[[-31  40 -26   7  -8  22 -15 -11]
 [-31  22  36 -33 -17  18   6  11]
 [-31  14  44 -13 -37   7  14   6]
 [-31  45 -40  17  12 -30  26  -7]
 [-31   7  46  14 -37 -22  14  12]
 [-31  37  -1 -28  17   7  -4 -22]
 [-31  -5  36  42   2 -36 -31   2]
 [-31  46 -40  18  11 -31  32 -14]
 [-31  42 -29   9  -1  11 -14  -6]
 [-31  38 -21   6 -16  29 -13 -13]] yields -26

[[ -6   9  14  -5  28   9 -31   2 -15 -20 -27  29  28   6 -13  36]
 [ 12 -13 -43   6  -3 -15   4  40 -16 -16  12  26  -3  11 -24   7]
 [ 20 -12 -41 -11   2  12 -32 -13  -8   5   3 -22   4  17  20   2]
 [ -4   6  51  -4   3 -22  44  12  13  -7  12 -23  -4  42 -27  29]
 [ -4  29 -34  11   0   9 -10  -7  12 -31   3 -41  20   7  17  41]
 [-25  10 -15  -4   5 -28 -17  -9  27  24  53  28   8  -5 -10  31]
 [ 24 -16  25  37   8  13 -19  -4  -7   7  16 -15 -16  28 -25  19]
 [ -5  -8 -10 -16  -4  13 -14 -10  12  55   0  21 -14 -10 -28   4]] yields 14

[[  8  34  -8  -6   8  40  14 -13  -7  -9 -30  -5  13 -19 -22  -6]
 [  3 -25  30 -18   5 -32   8   5 -27  13  -2  14   4  22 -16  28]
 [ 33   0 -19  22  -3  32   8 -24  -3  -9   8 -34  11 -20  12   1]
 [ -2 -29  16  -9  -1 -27  14  13 -23  15   0  16  -2  31 -23  28]
 [ -9 -26   6   6  -7 -23  15  20 -19  14   4  19  -6  34 -26  25]
 [ 26  19  -9   6  -2  37  16 -24  -8   2  -8 -29   6 -25 -17 -10]
 [ 17   4 -26  -4 -28 -15   5  20  26   8  -5 -21   3 -12  37 -22]
 [-13 -16   4  27 -13 -22   8  27  -6  11  13  24 -11  29 -26  20]
 [-32  -6  18 -18  13  -7 -12 -14 -46 -13   6  22   2 -15  -6 -13]
 [ -2 -12  21  27  -7 -16 -21  24  39  16  12  11 -17  17 -18  -2]] yields -8

[[-32 -28  41   2 -13 -18 -29  32]
 [-11   6   7  15   6   5   6   1]
 [  9 -16 -28 -22  19  -6   8   1]
 [ -5  24 -10  13   1   1   5 -13]
 [  8 -28  -6 -31  -2 -22 -13  12]
 [ 12 -25 -10 -25   9 -16  -9  13]
 [ -8  27   6  27  -7  19  15 -18]
 [ 23 -13 -27 -13 -13 -10 -14   7]
 [ 34  27 -42   1  19  22  32 -34]] yields 41

[[ 19  38  -7  36 -39 -20]
 [ 47 -46  42  42  48  44]
 [ 47 -47 -50 -50  48  44]
 [-14 -47 -47 -49  49 -50]
 [-11  29 -20   5 -26 -20]
 [-22 -11 -17 -36  40 -10]
 [ 18  47  19  35 -37 -38]
 [-10  -8  45 -48  49  48]
 [ 30  -1  -7   8 -20   3]
 [-49 -38 -50 -49  48 -48]
 [ 30  -4  -8 -21  24  15]] yields -7

[[ -5 -13   8  -1 -14  -4 -10]
 [-52 -34  -1  46  36 -19  -1]
 [ -7   3  28 -24   6 -12 -14]
 [ -9  -2  24 -35  24 -32 -37]
 [ -7   0  29 -31  16 -24 -39]
 [ -7  -1  27 -31  15 -23 -39]
 [ -6   3  30 -24   4 -13 -13]
 [ -4   2  19 -12   6  -4  -8]
 [-44 -27   7  35  40 -19   4]
 [-11   1  28 -37  21 -32 -41]
 [  6 -29 -20  26 -18   2  -5]] yields 8

[[ 14  26 -16  32  -3  22  12 -13 -22  33 -40  18  23]
 [ 22  13   9  27 -19   4  37   4  20  22  37  32  22]
 [-21 -12  -5 -41 -16  -8  15   2  14 -22  40 -26 -35]
 [ -9 -13   9 -36  20   0  21  12   3 -33  40  35  30]
 [  2   7  -2 -37  19  36  14 -19  -4 -31 -38  17  22]
 [ -7  -6  18  16  14   8  34  -4  -8 -33  33  39  33]
 [ 18  18  21  34   7  17  34  -2  -5 -33  37  36  31]
 [-31 -33 -12 -33  15 -27 -30 -14   1 -19 -39 -17 -26]
 [  1 -12  33  39  13 -21  33  25 -21  24  30 -17 -10]] yields -16
---
Q: ((17, 57, 14, 72, 59, 71), (44, 31, 15, 5, 26, 24), (45, 67, 66, 70, 76, 75))
A: 76
Q: (2, 7, 2, 6, 4)
A: 6
Q: (103, -444, -174, 512, -550)
A: 512
Q: (42, 84, 81, 4, 31, 41, 61)
A: 41
Q: ((-7, 4, -32, -8, -10, -13, -18), (-19, -2, 32, -3, -15, -4, 15), (-48, -13, -29, -22, -21, -27, -12))
A: -27
Q: (405, -367, 720, 425, -891)
A: 425
Q: ((46, 74, 44, 64, 38, 55, 62), (33, 46, 37, 22, 35, 36, 24))
A: 36
Q: (758, 286, 467, 377, 182, 836)
A: 182
---
[[ 12.836   0.309  15.671  -6.380 -17.390]
 [  2.078  -2.096  10.273  -6.416 -13.098]]
-13.098

[  5.311  -2.719  11.627 -11.188]
-2.719

[[-1.0 -1.1 -0.3 -0.9 -0.9 -1.1 -0.1]
 [-0.9 -0.2 -1.6 -2.2 -0.3  0.4  1.6]]
-1.6

[ 0.086 -0.128  0.125  0.035]
0.035

[[  10.4   -8.7  -13.4  -70.0   48.9   41.6]
 [ 185.4   23.2  -97.6  -40.1 -208.0   57.7]]
-97.6

[[ 12.4  -9.1 -15.5  -4.9   8.5  -3.5]
 [ 13.5  -9.9 -14.6  -1.8   5.7  -1.5]
 [  2.3 -19.0  -2.4   7.2  -2.8  -1.2]]
-15.5

[ 0.175 -0.044 -0.130 -0.115]
-0.115
---
array([[33, 40, 35, 18, 19],
       [47, 79, 79, 59, 51],
       [14, 85, 64, 81, 32]])	59

array([[6612, 7314, 9967, 6648, 8717, 3037, 9183],
       [6302, 7919, 9967, 7411, 8618, 2518, 9183]])	2518

array([[5, 6, 5, 5, 5, 6],
       [1, 5, 7, 5, 8, 6],
       [4, 3, 6, 4, 4, 6]])	8

array([[352, 532, 578, 700, 263, 522],
       [207, 570, 887, 601, 656, 645],
       [272, 483, 486, 444, 758, 742]])	656

array([[ -4,  29, -49,   2,   9,  34],
       [-16, -20,   7,  13, -22, -15]])	-22

array([[2651, 6297, 5572, 4454],
       [8224, 4917, 4047, 7119],
       [6363, 5286, 1709, 6665]])	4047

array([[6, 4, 5, 6, 7, 4],
       [4, 7, 7, 1, 3, 9]])	3

array([[ 26, 204, 224,   8],
       [128, 132, 193, 170],
       [138, 150, 159, 160]])	193

array([[ 526,   -1,   33,  293,  524],
       [ 111,  334,  836,   22,  322],
       [-529,  181,  178, -222, -370]])	22

array([[ -57,  971, -202, -946,  904,   71],
       [ -51, -202,   75, -946,  570,  904]])	570
